A small network was shown many inputs. Here are its activations along a few directions, one row for each input.
Each table varies a few parts of the input and shows all the possible inputs, shuffled.
A made-up example of a description, with smaller parts first: one of 2 separate values, together with either a single point or one of 9 places around a ring or (one of 6 places along a line, together with one of 8 places around a ring).
Shared parts are said once, and a part with two or three values counts as separate values.
In the rows, zero is written as 128.

Other details of the inputs vary at random and push rows far along two fixed directions, the same in every table; ignore that.

Rows:
x1: [ 88  81 125 105 155 101 109 173 143 105 154 177 189 131 104 172 113]
x2: [173 156 104 235 159 179 118 113  92 159 109  96  92 122 166  95 145]
x3: [ 41 128 138  76 132 109 109 177 130 107 130 145 172 153 110 170 128]
x4: [ 62 109 122  83 181  95 137 184 149 139 141 197 160 127 108 163 114]
x5: [170 164 134 227 179 150 123 110 126 167  91 141  80 134 156  74 117]
x6: [ 91 105 124  68 183 107 118 211 151 148 135 174 153 127 110 148 124]
x7: [198 109 118  81  67 121 141 101 114 133 151  92  99 106 119 130 155]
x8: [154 159 154  93  96 124 179 101 153 134  86 154 115 130 125 166 137]
x9: [146 127 108  86  76 125 175  60  74 121 129 102 129 128 133 167 126]
x10: [146 141 131  98  80 138 176  71 137 113 113 150 118 121 112 167 117]
x11: [126 162 151  75  91 144 175  62 134 122 108 148 112 143 124 158 137]
x12: [171 149 138  98 121 121 185  98 145 141  90 138 132 114 114 172 126]
x13: [ 88 112 116 223 201 145  54 200 121 120 135 137 154 134 132  83 119]
x14: [181 155 131 224 149 157 113 123 146 142  88  74  93 106 142  66 131]
x15: [214 102 106  94  82 137 145 116 148 142 122 110 112 100 116 145 149]
x16: [208  97 159  94  78 104 130  88 136 117 153  97 117 114 132 131 127]
x17: [ 21 120 135  59 117 117 118 147 110  93 159 142 174 161 116 135 130]
x18: [ 53 118 124  70 140  94 119 162 103 104 143 106 194 143 113 158 113]
x19: [198 112 159  78  95  95 142  93 137 146 150 119  96 125 136 122 125]
x20: [187 124 152  72 105  97 156  99 140 148 143 112  86 116 134 124 134]
x21: [224  88 148 107  97 119 134 101 170 126 123 113 132 108 127 146 121]
x22: [ 57 100  88  84 135 123 111 171  92 115 160 148 173 129 101 181 127]
x23: [ 51  85 103  78 130 108 109 148  69 106 180 106 195 148 135 174 123]
x24: [195 127 154  75  88 112 147 110 133 133 130  75 108 108 118 128 143]
x25: [ 95  80 126  79  97 109  83 196 150  98 181 132 150 115  94 109 136]
x26: [160 130 115  98 104 132 166  62  93 135 131 111 135 131 142 199 131]
x27: [156 157 138  90 115 120 174  78 126 132  94 111 137 127 119 181 119]
x28: [201 117 143  84 124 112 160 113 175 157 112 130 101 108 132 138 126]
x29: [117 168 132 227 154 126 138  54  86 133 114 109 100 156 168  83  93]
x30: [213 104 150  92 115 109 146 106 172 156 119 136 110 117 131 136 117]
x31: [145 160 100 250 156 165 136  84  90 146 118 120  99 121 163 112 133]
x32: [176 144 117 236 115 171 107 114 166 125 102 112  82 103 137  50 128]
x33: [136 146 137  79 118  94 189  58 113 135 117 123 120 141 143 160 106]
x34: [ 74  88 125  97 148 100 100 153 124  95 158 149 193 145 110 181 105]
x35: [ 82 102 150  63 106 100  82 209 141 108 167 106 144 136 111 115 151]
x36: [ 37 136  99 229 170 154  85 187 134 108 136 182 138 122 116  76 118]
x37: [140 189 137 207 145 188 123 111 135 144  83 136  73 136 149  54 151]
x38: [130 158 155  78  75 111 171  70 113 113 102 100 127 152 141 158 125]
x39: [ 99  64 116  76 119 108  79 193 102 121 208  96 160 124 124 137 151]
x40: [ 40  98 117  81 105 112 121 155 112  83 163 144 177 138 106 144 108]
x41: [151 188 142 217 144 171 121 130 132 146  66 112  79 135 153  72 143]
x42: [198 142 141  83 124 134 168 124 146 150  82 116 124 114 114 156 137]
x43: [172 133 145 104 130 106 184  82 148 155 111 181 116 129 125 168 110]
x44: [113 187 123 223 178 138 145  69 112 147  94 131  84 135 157 101 105]
x45: [ 32 137 116 216 208 123  77 159 103 128 143 155 146 154 137 100  96]
x46: [142 169  87 244 143 168 139  95  95 143 106 138  87 111 143  99 133]
x47: [ 75 128  73 212 185 165  63 218  97 137 136 136 133 122 126  80 143]
x48: [192 133 130  89  89 149 164 118 162 134  98 156 109 110 111 142 137]
x49: [ 89  92  92 224 179 154  44 207 115 130 166  94 146 121 146  79 140]
x50: [ 38 114 115 222 174 122  66 140  81  86 156 107 173 156 148  88  94]
x51: [111 194 136 222 142 175 142  84 133 133  93 160  80 134 147  70 139]
x52: [185 129 151  75  82 145 148 108 184 133 113 127 103 122 122 119 154]
x53: [ 96  95 141  75 123 116  84 224 175 117 135 125 159 129 109 130 142]
x54: [ 74 101 143  58 108 114  83 191 146 107 183 128 142 139 105 101 157]
Each input here is: one of 6 places along a line, together with one of 9 places around a ring.
Changing only the place on the line of 6 turns x18 into x14. The same change can be made to x38. Which row results?
> x53
Which other rows does x41 become when the place on the ring of 9 takes its other values? List them by row number.
> x2, x5, x6, x13, x37, x42, x47, x48

Rows:
x55: [151 108 130  79 111 108 143 118 128 129 137 122 142 126 121 158 126]
x56: [ 92 118 120 153 161 124 101 164 130 126 140 140 140 128 127 112 120]
x57: [137 105 125  78 105 120 134 131 133 123 143 131 142 126 119 155 132]
x58: [108 119 115 144 144 135 112 151 129 128 133 141 137 128 125 124 128]
x59: [103 128 117 157 156 135 107 155 120 132 135 134 132 128 129 114 129]
x60: [167 145 129 154 115 140 143  87 116 137 120 107 100 123 143 116 133]
x61: [105 130 130 135 140 127 111 161 140 129 128 140 128 129 121 113 133]
x62: [173 154 142 151 103 138 145  86 133 135 108 109  88 125 141 104 136]
x63: [105 124 121 133 129 136 107 154 125 120 136 121 135 128 125 112 138]
x64: [ 17 143 113 174 180 129 104 159  98 112 134 158 162 152 130 120 109]
x65: [145 107 127  66 103 115 143 128 125 127 137 123 145 124 119 169 131]
x66: [154 132 134 143 120 127 137 100 126 130 126 114 110 124 139 116 124]
x67: [170 139 142 130 124 128 146  98 140 138 110 130 109 126 136 130 124]
x68: [129 112 142  71 110 114 130 142 145 125 138 125 139 129 118 140 133]
x69: [161 158 127 173 124 153 143  97 130 138  97 119  95 122 139 104 137]
x70: [128 107 133  55 110 116 137 154 151 125 135 152 147 123 102 160 133]
x71: [ 14 138 113 168 165 125  93 150  88 103 150 132 159 153 131 115 112]
x72: [141 110 129  84 120 116 142 134 139 129 132 142 146 123 115 167 128]
x73: [157 154 131 182 115 150 130  95 125 129 112 109  92 123 141  88 132]
x74: [152 145 140 138 126 136 139 113 145 137 109 126 107 126 133 114 129]
x75: [147 111 126  68 114 117 149 133 133 133 128 138 144 124 116 176 129]
x76: [110 118 133 137 141 122 103 149 127 122 141 124 136 134 130 112 124]
x77: [158 149 126 193 124 144 130  89 115 131 117 104 101 123 147 103 128]
x78: [146 119 126 106 131 116 141 123 132 136 126 134 137 125 123 150 123]
Describe the family of inputs behind these rows.
> one of 2 separate values, together with either a single point or one of 11 places around a ring
Which other rows does x70 become when the place on the ring of 11 takes its other values? List them by row number.
> x56, x58, x59, x61, x67, x69, x72, x74, x75, x78

Rows:
x79: [160 131 137 127 111 126 138 106 134 130 122 116 114 124 132 128 130]
x80: [142 153 130 148 111 140 153  80 115 125 109 127 113 133 137 133 125]
x81: [158 134 135 122 111 132 140 109 133 132 119 113 114 124 132 127 135]
x82: [162 134 139 125 117 128 142 111 141 135 118 129 111 123 129 128 131]
x83: [160 131 132 126 113 128 142 107 136 134 123 127 111 121 130 128 130]
x84: [165 133 129 135 116 134 142 102 128 134 118 118 114 122 133 127 129]
x85: [ 87 130 121 168 159 138  90 174 128 126 134 131 132 130 128  94 132]
x86: [ 57  83 116  67 146 109  88 219 138 115 168 152 179 131 101 145 133]
x87: [161 130 133 129 112 128 140 104 132 131 124 121 113 121 131 126 129]
x88: [ 86 125 115 173 155 138  89 167 120 122 141 123 134 129 129  92 130]
x89: [ 60 145 109 206 175 138  96 152 100 123 132 130 136 136 137 101 119]
x90: [145 154 133 149 123 133 157  77 125 130 104 125 111 131 138 126 117]
x91: [165 133 128 132 118 135 144 105 132 137 116 125 112 122 133 128 130]
x92: [ 64 137 115 199 172 141  90 149 106 122 140 131 136 142 142  94 121]
x93: [107  99 134  18 110  93 147 143 126 121 149 145 167 137 107 188 125]
x94: [165 134 134 133 116 132 140 104 131 133 116 113 115 124 135 128 130]
x95: [132  90 136  22 113 102 138 165 152 127 143 152 164 126 101 183 133]
Describe the family of inputs behind these rows.
> either one of 5 separate values or (one of 3 separate values, together with one of 4 places along a line)
Which other rows does x79 become when the choice among 3 separate values takes its other values? List them by row number.
> x81, x94
A walk changes only the place on the line of 4. It starts at x81 and steps to x88. List the rest of the walk in order.
> x86, x85
Which other rows belong to the same alternative as x92? List them by row number.
> x80, x89, x90, x93

Rows:
x96: [174 144 145  87  91 128 168  87 144 136 109 130 103 124 126 140 136]
x97: [130 130 116 172 140 135 113 129 111 131 129 108 123 124 138 110 126]
x98: [126 138 126 166 149 134 117 132 126 137 126 126 113 126 136 102 127]
x99: [189 134 136  97 102 130 173  84 146 140 105 142 113 119 125 160 129]
x100: [ 73  96 128  86 148 106 100 192 145 119 156 157 163 133 107 136 123]
x101: [116 141 122 166 127 143 115 128 116 122 125 110 119 127 133 103 133]
x102: [192 131 144  92 106 121 162  90 142 143 111 121 110 122 132 151 130]
x103: [130 129 126 167 140 132 109 128 115 130 133 107 120 129 141 103 126]
x104: [189 134 141  96 102 124 170  87 148 138 105 131 113 120 126 153 126]
x105: [112 141 127 162 126 139 115 124 119 122 131 115 113 131 136  95 134]
x106: [114 141 115 168 128 149 117 126 114 123 126 121 119 128 134 109 134]
x107: [117 140 132 163 128 139 111 126 120 121 129 108 117 132 137  97 133]
x108: [126 131 122 167 139 132 113 125 113 130 136 114 116 127 139 101 127]
x109: [ 68 104 122  83 141 118 100 200 138 115 147 147 168 132 104 140 132]
x110: [118 146 134 161 137 140 115 133 132 127 118 122 114 132 134  95 132]
x111: [185 129 131 104  95 129 165  78 132 133 116 128 116 120 128 158 129]
x112: [190 127 125 102  98 129 165  82 123 139 119 121 116 119 131 161 133]
x113: [ 90 149 122 168 145 130 131  97  96 120 125 122 131 143 143 122 112]
x114: [ 81  93 117  87 155 110  99 202 135 124 153 145 172 128 109 149 128]
x115: [130 137 115 174 152 143 121 134 122 139 120 133 120 124 136 116 129]
x116: [ 92 157 128 170 154 130 135 108 109 127 113 139 127 142 139 125 113]
x117: [131  92 138  32 100  97 141 140 144 120 152 143 155 127 108 173 127]
x118: [ 78  95 132  86 149 106  96 195 146 118 153 151 168 135 109 138 123]
x119: [136  91 133  35 102 100 141 143 142 119 146 138 163 124 106 182 127]
x120: [116 147 120 167 138 151 122 134 125 130 114 135 116 127 132 107 134]
x121: [125 131 132 169 137 131 110 124 124 123 131 114 121 131 140 100 123]
Describe the family of inputs behind these rows.
> one of 2 separate values, together with either a single point or (one of 3 separate values, together with one of 4 places along a line)
Which other rows does x109 become when the choice among 2 separate values takes its other values? List them by row number.
> x101
